Each row below holds a small network's activations on one input, seen along a few directions.
In each table, some parts of the input vary, and every possible input appears once, in random order.
Descriptions start from the smaller parts, as in this example, which fits no table here: one of 2 separate values, together with either a single point or one of 9 places along a line or (one of 5 places around a ring, together with one of 6 places along a line).
Shared parts are said once, and a part with two or three values counts as separate values.

Other details of the inputs shift rows strongly along two fixed directions, in all tables alike. That doesn't count.

Table:
row 1: [ 11 -11  -6 -33  -1  47 -15   4  -6  11 -23 -12 -42]
row 2: [ -3   5   4  50 -14 -49  18  -4 -11  13  19  12  29]
row 3: [  9  -4 -10 -37  15  32  -9  -1   9   3 -20 -16 -51]
row 4: [  3  -7  -9 -33   4  51 -16  12  -3  14 -25 -14 -38]
row 5: [-11   1 -11  27 -18 -56  11  14   5  -2  18  12  37]
row 6: [ 16  -7 -27  10 -14  -6  -7  17 -17  18 -20  16 -18]
row 7: [ -1 -18  26   0  -3  33 -21 -24  16 -24  17 -14  31]
row 8: [ -2  -1 -13   2   6   1  17   3 -18  24  -8   8 -28]
row 9: [  2   1 -21  -8 -12  -4   8  31 -11  23 -13   8 -17]
row 10: [ -2  -3  27  -5  -7  27 -11 -32  30 -22  19 -23  22]
row 11: [ -4 -18  30  -3  -3  34 -15 -18  13 -24  23 -14  32]
row 12: [  0  13 -26  -6  13  -5  14  12 -20  17 -12  11 -20]
row 13: [-30  11  32  -6   9  18   3 -21   6 -22  27 -17  26]
row 14: [ 10 -10  -5 -36   3  40 -12  13  -8  12 -16   3 -46]
row 15: [  4   1 -10 -25  27  34   4   4 -12  20 -16  -2 -41]
row 16: [-17 -10  34  -5  -5  39 -10 -11  18 -20  31 -23  33]
row 17: [ -4  10 -22  43 -15 -60  14  10   9  -1  14   5  34]
row 18: [ -3   1 -10 -29  24  34   4  -2 -16   7 -19   5 -42]
row 19: [ -2   8   8 -38  13  28  -3  -6 -16  11 -21  -7 -46]
row 20: [ 13   1 -31   4   2 -18  -2  10  -1   8 -16   9 -27]
row 21: [-10 -11  56  -4  17  38   0  -8  20 -50  13 -19  19]
row 22: [  7  -5  11 -21  20  34   5  27  -7 -10 -31   0 -51]
row 23: [ -3 -11  27   1  -5  31 -26 -29  23 -24  19 -12  26]
row 24: [-24  -2  34   2  14  29  -2 -31   8 -29  37  -7  22]
row 25: [ 20   4 -32   2  -3 -14   4   6   4  12 -26   9 -20]
row 26: [ -1  -3  -4  30 -27 -52   7   7   0  -3  21  24  35]
row 27: [ -8 -12  29 -19  10  15 -15 -17  27 -26  27 -17  30]
row 28: [  6   2 -11  28 -23 -60  12  16   2   6  16  18  44]
row 29: [ -1  11 -19  -5   7 -13  10   7 -25  10 -21  16 -21]
row 30: [ 12   7 -15   6  12 -10   7  12 -18  29 -18   7 -22]
row 31: [ -1  14  -8 -38  23  26  -1   4 -16   9 -22  -4 -38]
row 32: [  9  -4 -30  -3   4 -23  -7  15  -5   5 -13  13 -26]
row 33: [ -8   5 -10  30 -28 -56  16  21   1   6  18  17  39]
row 34: [ -9  -9  38   9  16  21  -6 -29   9 -14  22 -11  21]
row 35: [-22   7  35  -4   3  12   3 -28   2 -24  28 -13  22]
row 36: [  9  -9 -25 -13   1 -21  -3  16  -7   8 -21  17 -19]
row 37: [-23   1  29   1   6  19   7 -28   4 -20  33 -10  20]
row 38: [ -2  -4 -15 -41  21  28 -11  14   6   6 -20 -13 -46]
row 39: [ 11  -6 -31  -6   6 -23  -5  14  -5   5 -19  11 -20]
row 40: [-15  22  -4  38 -17 -59  18   4 -16   7  10  10  37]
row 41: [-12 -11  32 -14   7  18 -16 -27  27 -35  33 -24  20]
row 42: [  8  -2 -17 -14 -15 -16   7  18 -10  17 -13  12 -23]
row 43: [  3  -1 -11  43 -38 -47  14  12 -12   5  17  13  38]
row 44: [  6   6   5 -33  24  31 -11   0 -11  17 -24  -9 -39]
row 45: [ -5 -10  38 -15   1  33 -12 -15  23 -21  33 -20  36]
row 46: [ 17  -2 -26  -1  -9  -6   3  26 -15  23 -18   7 -10]
row 47: [  9 -13  -2 -46  11  34 -12   7   2   5 -21   2 -39]
row 48: [  0   0  -4  33 -36 -48  15  10  -6   3  23  14  38]
row 49: [ 15   0 -27   0 -18  -7  -4  10 -10  21 -27   7 -20]
row 50: [ 10  -2 -14  42 -26 -44  -2  -3   1  -2   2  16  46]
row 51: [ 13  -7 -24   6 -14  -5  -1  22 -20  19 -15  16 -19]
row 52: [  3   5   1 -34  19  24  -6  -4 -17  10 -29   1 -42]
row 53: [ 22   4 -18 -38  14  39 -13   2  10  14 -33 -12 -39]
row 54: [ 17   5 -29  -5   8 -14   0  12   5  10 -17  -1 -17]
row 55: [  0   7  -1  45 -13 -58  11  -3 -16   6   7  21  35]
row 56: [ 22   3 -33   1  -6 -10  -1   6  -1  16 -30  11 -17]
row 57: [-15 -18  38 -17   7  24 -22 -26  27 -36  33 -12  22]
row 58: [ -1  15 -21  44 -24 -54  19   7  14   4  10   7  37]
row 59: [-12  -4  26  -4  -5  35 -19 -21  25 -19  17 -23  31]
row 60: [-13  -3  56  -3   6  32   5  -6  17 -49  20 -23  16]
row 61: [ -3   9   1  48 -15 -57   9  -2 -17   7  12  22  30]
row 62: [  6  18 -15  -9   7 -17   4  10 -21  19 -22   6 -19]
row 63: [  4   3 -18  30  -9 -61   4   7   6  -7  17   8  41]
row 64: [ 17   5 -30   4  -5 -13   2   7   3  13 -21  11 -27]
row 65: [-25  -1  28   8  13  24   7 -21   9 -10  31 -14  22]
row 66: [-14 -13  33 -18  -1  14 -12 -22  22 -30  29 -15  20]
row 67: [ -7   6   1 -33  21  34  -4  -4 -15   2 -17   1 -45]
row 68: [ 22  11 -32  -3  -1 -13   7  11   7  18 -23   2 -16]
row 69: [-10   2  25  -6   0  33 -11 -25  33 -20  19 -26  27]
row 70: [  0   4  -1  56 -10 -52  13   0 -15  10  16  21  27]
row 71: [ -4 -11  29  -8  14  26 -17 -32  33 -37  25 -24  23]
row 72: [-16   0  47  -1   4  19  -7 -33   8 -16  27 -17  22]
row 73: [-11  15  -1  46 -16 -58  15   4 -14  13  10  10  36]
row 74: [ 21   3 -32  -1  -8  -8  -7  15  -6  22 -29   8  -9]
row 75: [-19  -1  37  11  13  20  -1 -20  11  -5  25 -21  21]
row 76: [ 19  -3 -27   0  -8  -3  -5  18 -10  20 -22   5  -7]
row 77: [  4  -2 -21   7  11  -5  15   6 -21  22 -15  18 -23]
row 78: [ 18   4 -31   3  -8  -8  -4   7  -2  16 -25  12 -24]
row 79: [ 10   0  11 -31  26  40   5  28   0  -8 -33 -12 -41]
row 80: [-17   4  40  -1   7  13 -10 -30   4 -23  25  -8  20]
row 81: [ 15   7 -24  -2 -10 -10   9   4   5  15 -18   1 -25]
row 82: [-13  14 -24  -3   8  -2  18  15 -19  18 -11   8 -23]
row 83: [-11  12   4  50 -15 -52  32  35  -3 -13   3  11  34]
row 84: [ -6 -16  35 -11  -3  30 -13 -18  17 -25  27 -11  29]
row 85: [  1   0 -20  10   9  -5  13   8 -22  21 -10  20 -28]
Description of these inputs: one of 5 places around a ring, together with either a single point or one of 6 places around a ring or one of 10 places around a ring.
- The inputs of row 45 and row 9 match in every part but the place on the ring of 5. If row 28 is changed in the same way as row 45 into row 9, which row does it become? => row 33
- The inputs of row 59 and row 50 match in every part but the place on the ring of 5. If row 16 is changed in the same way as row 59 into row 50, which row does it become? => row 11
- The inputs of row 24 and row 37 match in every part but the place on the ring of 5. If row 20 is changed in the same way as row 24 into row 37, which row does it become? => row 3
- Change only the place on the ring of 5 in row 67. List by row number the other rows that result. => row 13, row 29, row 31, row 35
- Change only the place on the ring of 10 in row 57. List by row number the other rows that result. => row 6, row 14, row 20, row 23, row 26, row 32, row 51, row 64, row 78
- Change only the place on the ring of 5 in row 1. List by row number the other rows that result. => row 4, row 6, row 7, row 76

Table:
row 86: [ -5  -3  11  -2  -4  14  -4 -11   5  -4   9  -7  11]
row 87: [ -1  -1   0  18 -13 -15   3   3   0   0   9   3  23]
row 88: [  8   8 -23  15  -6 -22   8  10  -6  15 -11   9  -3]
row 89: [ -3   2  10  10  -2   3  -4 -12   8  -3  16  -6  18]
row 90: [ 6 -1  3 -6  5  7 -4  0  5 -6 -7 -4 -8]
row 91: [ -1  -5  13   0   4  12  -8 -16   7  -8   9  -5   6]
row 92: [-13   6  18   9   5   4  10  -7  -3  -5  12  -3  12]
row 93: [  6   2 -19 -19   9   6  -1   6  -3  11 -19   2 -28]
row 94: [ -4  -5   9 -10   1  10  -3  -1  11 -11   8  -6   4]
row 95: [ -2  -8  18 -31  13  51 -11  -4  14 -10  -3 -20 -18]
row 96: [  8  -1 -20  24 -15 -38  11  18  -9   5  -8  17   8]
row 97: [-12   4  12  -5   9   4   7  -4  -7  -4   9  -2  -3]
row 98: [  7   1 -16  -1   4  -4   0   4  -5   7 -18   7 -17]
row 99: [  7   5 -15  -5   1 -13   1  13  -2   7 -11   3 -13]
row 100: [  9  -7 -12 -15   2  10  -3  12 -10  12 -22   5 -26]
row 101: [-4 -2 -2 -2 -7 -6 -2 -4 -1  1  4  3  5]
row 102: [-3 -2  3  3 -7 -9 -1  1  2 -4 11  2 16]
row 103: [-12   2  20  10   8   0   6  -8  -5 -10  10   0   9]
row 104: [ 0  3  8  6 -3  0 -1 -3  9 -8  6 -8 14]
row 105: [  1  -3   1  19 -11 -19   0  -5  -3  -3  10   8  20]
row 106: [  8   3 -18 -17   7   5  -4   7  -7  18 -14   4 -31]
- The inputs of row 98 and row 93 match in every part but one. If row 103 is changed in the same way as row 98 into row 93, which row does it become? => row 97
- Describe the family of inputs behind these rows. => one of 3 separate values, together with either a single point or one of 6 places around a ring
- Change only the place on the ring of 6 in row 102. List by row number the other rows that result. => row 93, row 94, row 99, row 101, row 106
- List by row number the other rows that have the choice among 3 separate values in common with row 92. => row 86, row 87, row 88, row 89, row 95, row 104

Table:
row 107: [  0  -2  11  24 -12 -16   3   1   4 -13  12   3  31]
row 108: [  1   6 -20  -5   6 -15   8  10 -17  15 -16  12 -26]
row 109: [  5  13 -22  27  -8 -45  17  18 -10  10 -12  14   5]
row 110: [  6  -6  -3 -30   5  29  -4  17   0   5 -18  -6 -33]
row 111: [ -3   1  16  -9  10  24 -11 -22  14  -9   8 -15   6]
row 112: [-11   6  16   3   9   5   4 -14  -1  -6  11  -4   8]
row 113: [ 10   1 -18   1   0   2   0   5  -5  14 -16   3 -16]
row 114: [-13  -2  14   0   0  -2   0  -9   1  -9  20  -2  18]
row 115: [ -2   1   3   6   1 -16   3  -1   9 -14   9  -1  13]
row 116: [ 12   3 -30 -11   2 -10  -3   9  -5  19 -23  10 -30]
row 117: [ -3  -8  16 -32  13  36 -11  -2  15 -15   3 -16 -11]
row 118: [  8   7 -22  30 -12 -39  16  22 -10  10 -12  15   5]
row 119: [ -8  -3  22  23  -8  -6   1 -13  -1 -11  24   1  34]
row 120: [-7  2 10 10  3  2  6 -7 -3 -2  8 -1  8]
row 121: [  3  -7  -2 -26   6  23 -14  -7   9   2  -4  -7 -14]
row 122: [ -2  -5   8   8 -14  -2  -6 -10  10  -7  17  -3  26]
row 123: [-8 -4 13 -7 -1 13 -1 -1 -4 -1  8 -2  0]
row 124: [ 12  -4 -12 -13   0  18  -9   4  -5  13 -19   1 -23]
- The inputs of row 123 and row 122 match in every part but one. If row 108 is changed in the same way as row 123 into row 122, which row does it become? => row 116
- Describe the family of inputs behind these rows. => one of 3 separate values, together with one of 6 places around a ring
- A walk changes only the place on the ring of 6. It starts at row 107 and steps to row 118. List the rest of the walk in order. => row 109, row 115, row 117, row 110
- Change only the choice among 3 separate values in row 124. List by row number the other rows that result. => row 107, row 119
